Each row below holds a small network's activations on one input, seen along a few directions.
In each table, some parts of the input vary, and every possible input appears once, in random order.
A made-up example of a description, with smaller parts first: one of 2 separate values, together with either a single point or one of 11 places around a ring or (one of 4 places along a line, together with one of 5 places around a ring).
Shared parts are said once, and a part with two or three values counts as separate values.
(in the rows, 128 means zero)

Other details of the inputs vary at random and push rows far along two fixed directions, the same in every table; ignore that.

Rows:
R1: [143 160 137 120 194 136 127 170 135 208 189  57 128 147 139 154 128]
R2: [108 168 152 111 218 126 111 163 134 191 158  52  85 145 150 168 107]
R3: [ 94 137 168 122 135 103 107 100 138  96  93 133  83 140 139 149  99]
R4: [147 162 146 105 189 129 137 190 163 170 159  63 131 164 132 154 136]
R5: [ 94 163 161 118 175 106 107 132 124 174 139  77  77 141 156 156  93]
R6: [168 112  84 159  63 161 167 131 130  88 114 185 203 109  83  97 183]
R7: [171  79  84 118 102 133 152 157 131 141 153 144 175 116 113  84 154]
R8: [170 150 119 128 150 149 158 185 156 156 158  91 172 149 110 135 164]
R9: [136 112  89 138 115 162 158 146 122 135 135 145 178 101 120 111 166]
R10: [ 97 138 150 139 130 111  94  75 104 132 116 135  78 121 141 141  94]
R11: [134 114 127 100 150 124 106 138 118 126 161 115 118 135 146 128 109]
R12: [ 97 145 165 125 128  97  98  87 131  96  85 132  72 143 135 146  91]
R13: [146  97  70 146  76 170 166 143 112 119 126 181 205  86 109  85 178]
R14: [168 147 120 124 153 149 151 188 156 158 153  96 162 149 107 129 157]
R15: [135 152 137 136 126 125 129 130 139 120 118 120 123 143 116 137 128]
R16: [ 94 134 166 124 127  99 103  91 134  92  84 138  81 139 137 148  97]
R17: [170  82  97 115 102 145 140 146 122 116 169 147 175 116 126  99 151]
R18: [167 129 102 144 108 155 161 160 143 122 135 140 187 131  99 112 171]
R19: [164  98  87 139  76 161 166 147 136  92 117 183 203 109  95  89 182]
R20: [123 134 118 132 164 146 136 144 130 154 141 103 136 118 135 140 138]
R21: [116 109 153 112 127  86  99  97 119 122 128 119  64 139 153 132  82]
R22: [163 115 102 135 104 155 164 153 145 115 128 148 187 126 104 111 171]
R23: [ 90  89 140 121  85 101  86  46  91  54  94 183  83 110 151 122  81]
R24: [124 141 132 132 143 129 122 129 115 162 148 114 121 125 132 129 121]
R25: [123 169 161 115 173 107 112 143 150 146 128  83  89 161 136 157 105]
R26: [164  94  86 140  83 161 165 152 139  93 121 184 210 110  95  92 184]
R27: [155 111 108 131 111 156 159 163 146 111 133 153 187 125 104 105 170]
R28: [ 88 143 155 130 133 106 104  94 110 144 118 120  78 127 149 144  92]
R29: [145 173 155 111 194 125 132 182 163 176 158  51 117 172 134 163 126]
R30: [ 86 129 158 146  80  96 103  42 119  56  55 174  79 124 131 139  91]
R31: [ 76 122 143 143  86 105  99  53  94  99  83 177  80 106 140 121  91]
R32: [127 164 133 114 220 144 126 185 144 201 173  48 119 145 144 159 129]
R33: [110 153 157 140 120 106 115  94 133 103  97 126  95 143 123 151 107]
R34: [127 157 132 113 207 144 133 181 140 195 170  56 125 139 143 161 131]
R35: [106 170 147 108 208 125 114 170 136 194 159  55  93 146 151 161 109]
R36: [ 85 120 147 145  92 106 101  53  93 104  92 166  86 107 140 130  95]
R37: [145 139 108 123 154 153 149 185 130 184 169  99 164 125 126 117 153]
R38: [ 68 119 143 142  88 104 105  54  96  87  69 172  81 103 146 128  92]
R39: [179  61  72 127  62 157 149 129 114  86 153 194 199  98 112  75 165]
R40: [ 97 136 151 151  79 101 112  56 119  64  65 168  90 126 123 136 103]
R41: [181  62  71 129  67 148 159 142 119 108 150 180 191 103 109  69 168]
R42: [ 92  85 142 124  78  76  96  50 106  85  80 168  69 113 141 113  82]
Description of these inputs: one of 2 separate values, together with either one of 4 places along a line or one of 8 places along a line or one of 9 places along a line.
- The inputs of R4 and R19 match in every part but the choice among 2 separate values. If R40 is changed in the same way as R4 into R19, which row does it become? => R15
- Which other rows does R37 become when the choice among 2 separate values takes its other values? List them by row number. => R5

Rows:
R43: [140 131 155 129 105 103 111  94 141  83 106 142 112 153 117 138 112]
R44: [ 67 126 155 144  98  85 103  57  96 145  85 149  54 104 151 123  77]
R45: [151 158 113 135 179 173 163 192 162 154 146  95 182 137 108 146 178]
R46: [197  83  80 135  58 134 182 160 151 116 131 162 202 125  89  73 179]
R47: [147 130 170  54 221  85  86 185 149 173 204  32  61 183 173 153  77]
R48: [143 122  90 161  87 173 148 115  96 125 153 166 188  93 115 113 164]
R49: [ 91  62 110 120  96 119  90  57  65 103 126 182  89  79 165 101  90]
R50: [100  75 106 109 116 137 125 113 115  78 102 174 143  95 144 112 133]
R51: [182 119 118 137  92 148 144 132 141  85 143 150 183 146 101 123 156]
R52: [ 97 125 117 141 101 122 150 115 141 111  73 148 129 108 120 120 141]
R53: [170 150  85 129 165 177 187 224 163 172 147  94 209 131  99 119 196]
R54: [ 81 178 172 138 170 129 104 104 132 100  91 107  81 144 140 182 103]
R55: [ 81 128 136 150  80 110 106  63  88 121  92 177  96  99 134 114  98]
R56: [137 159 134 135 182 145 123 155 122 200 179  78 126 137 132 151 126]
R57: [138 173 179 102 169  80  99 153 158 154 142  63  66 185 133 152  89]
- What is each input in this table made of? => one of 3 separate values, together with either a single point or one of 4 places along a line
- The inputs of R47 and R50 match in every part but the choice among 3 separate values. If R57 is changed in the same way as R47 into R50, which row does it become? => R53
- Which other rows does R44 become when the choice among 3 separate values takes its other values? List them by row number. => R46, R52

Rows:
R58: [115 117 103 131  98 146 164 142 140  96  92 151 179 116 116 126 161]
R59: [107 169 173 104 218 111 118 161 173 170 113  54  84 169 139 166 109]
R60: [189 124  91 160 114 147 171 153 158 112 131 131 184 131  83 119 178]
R61: [145 143 128 156  83 145 139 129 124 107 129 170 177 129  91 117 154]
R62: [ 90 108 107 124 119 118  94  83  94 122 108 168  97  90 143 113 104]
R63: [106 142 147 139  77  95 138  92 132  92  70 144 115 137 118 138 121]
R64: [156 121 112 100 222 167 156 218 141 240 233  32 168 131 157 156 159]
R65: [ 87 102 118 131 120 132 101  66  80 106 126 152 109  92 155 119 100]
R66: [ 63 153 170  99 199  91  82 142 112 186 128  69  21 134 173 146  67]
R67: [ 83 143 151 141 117 134 105  98 111  82  95 175 123 119 123 141 119]
R68: [180 195 142 117 184 151 169 235 175 212 201  44 175 170 126 144 164]
R69: [169  82  92 146  94 152 167 134 114 166 175 136 189 104 127 112 166]
R70: [ 91 171 173 123 219  97  92 121 153 123 102  63  41 157 147 193  83]
R71: [ 92  74 168  78 109  73  64  63 110  36  96 168  46 130 168 127  55]
R72: [153 107  82 139  86 130 131 115 105 149 141 166 154 102 111  89 138]
R73: [159 120 121 148  89 128 162 123 158 114  91 153 165 134  89 103 161]
R74: [140 100  95 143  77 130 150 138 105 150 129 161 141 104 112  75 140]
R75: [119 132 116 139 103 161 156 139 135  98 111 169 177 107 130 117 159]
R76: [144 127 101 140 116 177 138 128 125  84 110 165 164 117 107 126 162]
R77: [172 103  80 145 100 158 151 133 100 156 182 133 194 108 120  92 155]
R78: [158 126 175  64 182  73  85 167 155 151 191  53  64 197 160 144  78]
R79: [100 159 172 148  91 102  83  37 113  62  62 160  49 140 121 154  82]
- The inputs of R60 and R70 match in every part but one. If R79 is changed in the same way as R60 into R70, which row does it become? => R76
- What is each input in this table made of? => one of 2 separate values, together with either a single point or one of 4 places along a line or one of 6 places around a ring
- Which other rows does R59 become when the choice among 2 separate values takes its other values? List them by row number. => R73
